These are the activations of a small neural network, seen along a few directions. Each row is one input.
Each table varies a few parts of the input and shows all the possible inputs, shuffled.
A made-up example of a description, with smaller parts first: one of 6 places along a line, together with either a single point or one of 9 places along a line or (one of 2 separate values, together with one of 8 places around a ring).
Shared parts are said once, and a part with two or three values counts as separate values.
In the rows, zero is written as 128.

Table:
R1: [142  67 171 113 138 135  70 209 104 153 162]
R2: [147  49 184  97 146 139  74 170  96 152 129]
R3: [ 89  50 140 136 172 111 146 126 103 135 212]
R4: [123  60 150 120 151 128  90 140  76 167 199]
R5: [ 90  51 128 139 154 106 152 156  98 138 222]
R6: [109  50 169 101 167 133  97 192 157 114 129]
R7: [ 76  43 137 144 152 112 155 193 126  90 168]
R8: [ 95  17 167 129 164 123 166 130 141  96 135]
R9: [116 178  97 156  93 123 180  66 168  81  64]
R10: [118 222  65 164 114  99 165  92 137 134 149]
R11: [ 84  26 155 133 168 119 159 148 127  84 141]
R12: [115 185  89 159 101 101 172  84 169  73  72]
R13: [188 222 122 113  98 153 105 119 119 130  79]
R14: [161 229  88 146 100 144 122  93 108 169 129]
R15: [161 210 106 134  96 171 142  65 106 181  98]
R16: [133 214 102 116  90 138 111 132 186  92  72]
R17: [152 195 121 116  86 154 130 103 182  96  47]
R18: [127  59 137 131 137 125  94 167  79 172 210]
R19: [109  58 160 115 161 123 101 219 146 112 137]
R20: [123 215  81 176 116 110 160  67 139 135 136]
R21: [ 94  34 142 131 170 112 150 112  96 133 193]
R22: [159 237  72 135 103 128 126 115 111 166 143]
R23: [ 74  40 151 136 169 122 155 163 133  87 162]
R24: [147 199 105 116  91 137 120 118 182  84  59]
R25: [102 202  92 163 102 100 163  99 172  80  88]
R26: [171 213  83 142 102 148 131  82 105 167 111]
R27: [ 96 209  79 153  98  85 166 125 164  78  96]
R28: [151  41 197  88 145 144  86 153 105 161 121]
R29: [175 235 120 114  94 151 100 133 124 139  91]
R30: [127  27 184  93 167 135 114 156 154 117 100]
R31: [142  63 181  99 149 140  71 183 108 154 151]
R32: [133 199  76 172 118 112 170  54 137 130 117]
R33: [119  34 173 101 163 130 102 177 146 111 108]
R34: [183 220 141 107  94 168 120 101 120 144  66]
R35: [128  45 152 117 149 127  92 125  66 166 178]
R36: [131  36 164 111 145 130 105 108  77 179 169]
R37: [127 224  94 107  89 120 117 157 178  93  81]
R38: [171 242 105 108  96 134 103 155 125 139 102]
R39: [103  25 152 127 165 115 158  94 109 146 187]
R40: [128 192  89 163 107 135 180  38 140 144 108]
- Changing only one part turns R17 into R37. The same change can be made to R34. Which row results? => R38
- What is each input in this table made of? => one of 2 separate values, together with one of 4 places along a line, together with one of 5 places around a ring
- Start at R8 and move only the place on the ring of 5, one step at a time. The first step leads to R30. Which rows follow, in order? => R28, R36, R39
- Change only the choice among 2 separate values in R15. List by row number the other rows that result. => R36
- Change only the place on the ring of 5 in R11. List by row number the other rows that result. => R2, R21, R33, R35
- Change only the place on the line of 4 in R22. List by row number the other rows that result. => R14, R15, R26
- Change only the choice among 2 separate values in R12. List by row number the other rows that result. => R11

Table:
R41: [159 218  88 146  98 136 135  74  91 174 143]
R42: [ 77  32 140 144 163 107 170 127 132 103 161]
R43: [135  64 168  99 143 136  86 175 113 139 138]
R44: [101 172  86 165 115 104 181  74 161  90 107]
R45: [134  70 141 129 156 130 111 121  68 192 205]
R46: [145 208 106 130 104 132 129 118 149 117  87]
R47: [162 210 110 120  96 142 111 124 142 130  82]
R48: [128 198  96 144 105 124 150 110 157 109 100]
R49: [153  72 180  86 140 150  71 175 115 149 125]
R50: [ 91  42 148 133 162 113 149 144 126 106 163]
R51: [101  46 154 126 155 123 126 158 123 118 157]
R52: [174 213 125 109  96 157 101 128 138 138  70]
R53: [111 190  87 148 109 113 165  93 160  98 107]
R54: [120  57 163 112 151 125 106 171 117 130 146]
- What is each input in this table made of? => one of 2 separate values, together with either a single point or one of 6 places along a line
- Changing only the choice among 2 separate values turns R45 into R41. The same change can be made to R49. Which row results? => R52
- Start at R52 and move only the place on the line of 6, one step at a time. The first step leads to R47. Which rows follow, in order? => R46, R48, R53, R44

Table:
R55: [ 72  36 127 156 156 102 160 142 117 105 189]
R56: [104  57 158 130 169 119 122 164 130 121 156]
R57: [138  68 171  92 146 158  99 171  98 149 137]
R58: [172 225 118 118  90 150 118 134 126 132  93]
R59: [108 182  90 152 111 122 171  67 164  92 110]
R60: [131 192  88 146 108 125 153 108 166 114  92]
R61: [186 236 108 104  95 149  74 129 117 168 102]
R62: [168  72 180  96 140 158  67 159  94 186 144]
R63: [131  44 163 111 151 122 101 151 106 129 142]
R64: [142 205 106 134  87 125 118 108 140 125  82]
R65: [ 85  42 144 120 157 101 147 138 132 117 174]
R66: [ 99 177  81 176 125 104 207  64 146  99 115]
- Changing only one part turns R56 into R60. The same change can be made to R65. Which row results? => R59
- What is each input in this table made of? => one of 2 separate values, together with one of 6 places along a line

Table:
R67: [118 133 121 133 126 124 145 116 142 114 119]
R68: [144 142 133 117 121 138 116 132 126 134 114]
R69: [138 148 122 125 121 133 123 113 118 145 136]
R70: [106   8 171 115 169 123 113 165 105 137 177]
R71: [140 143 134 116 122 134 114 138 129 133 121]
R72: [118 133 121 140 131 124 144 126 140 112 120]
R73: [137 147 120 129 121 132 123 120 117 146 138]
R74: [128 133 128 126 124 129 120 142 142 112 108]
R75: [122 143 113 143 126 121 143 115 123 127 136]
R76: [131 136 130 123 123 127 123 133 144 118 107]
R77: [125 142 114 141 123 123 143 108 122 128 132]
- What is each input in this table made of? => either a single point or (one of 2 separate values, together with one of 5 places around a ring)
- Change only the choice among 2 separate values in R76. List by row number the other rows that result. => R74

Table:
R78: [159 189 138 100 118 146  84 139 138 130  87]
R79: [112 158  99 146 121 129 163  96 126 142 176]
R80: [147  47 197  75 149 145  93 173 112 137 127]
R81: [188 202 130 114 111 157  97 114 151 141  66]
R82: [149  89 164  90 137 130  67 177 128 133 132]
R83: [137 186 113 139  97 131 136 107 174 109  51]
R84: [ 87  73 117 154 148  97 152 125 143  85 154]
R85: [105  75 136 109 132 111 111 168 162  94 118]
R86: [100 142 113 159 119 113 174 118 143  81 129]
R87: [157 157 124 123 101 153 107 137  88 165 153]
R88: [126 186  88 140 122 113 159  82 126 138 150]
R89: [137  41 181 115 149 145  98 135  64 176 164]
R90: [144  84 145 121 131 119  75 143  80 178 173]
R91: [159 194 110 115 105 143 103 119  86 158 131]
R92: [ 97  35 150 144 167 126 153  95 103 157 185]
R93: [100  80 116 155 152  99 133 101 116 154 190]
R94: [158 124 131 129 133 137 105 160  76 176 156]
R95: [110 143 122 130 114 136 128 153 167  96  95]
R96: [113 175 120 120 107 121 127 132 165  91  78]
R97: [110 114 132 119 137 124 136 173 164 100 104]
R98: [107  33 166  96 147 129 133 165 148  97 118]
R99: [155 127 161 102 139 147  95 183 131 145 116]
R100: [ 92 112 115 158 148 108 172 133 143  87 137]
R101: [136 201  81 145 106 126 163  49 133 148 127]
R102: [108 126 106 153 155 106 159 118 108 152 175]
R103: [126 182  95 164 101 107 179  74 150  97  82]
R104: [177 207  98 121  92 157 110  89 101 169 105]
R105: [ 81  30 141 141 173 126 170 120 131  89 148]
R106: [105 171 105 147 111  98 169 101 147  82 108]
R107: [160 155 147 113 119 160  89 161 136 136 105]
- What is each input in this table made of? => one of 5 places around a ring, together with one of 6 places along a line
- Changing only the place on the ring of 5 turns R91 into R96. The same change can be made to R89. Which row results? => R98
- Start at R81 and move only the place on the line of 6, one step at a time. The first step leads to R78. Which rows follow, in order? => R107, R99, R82, R80
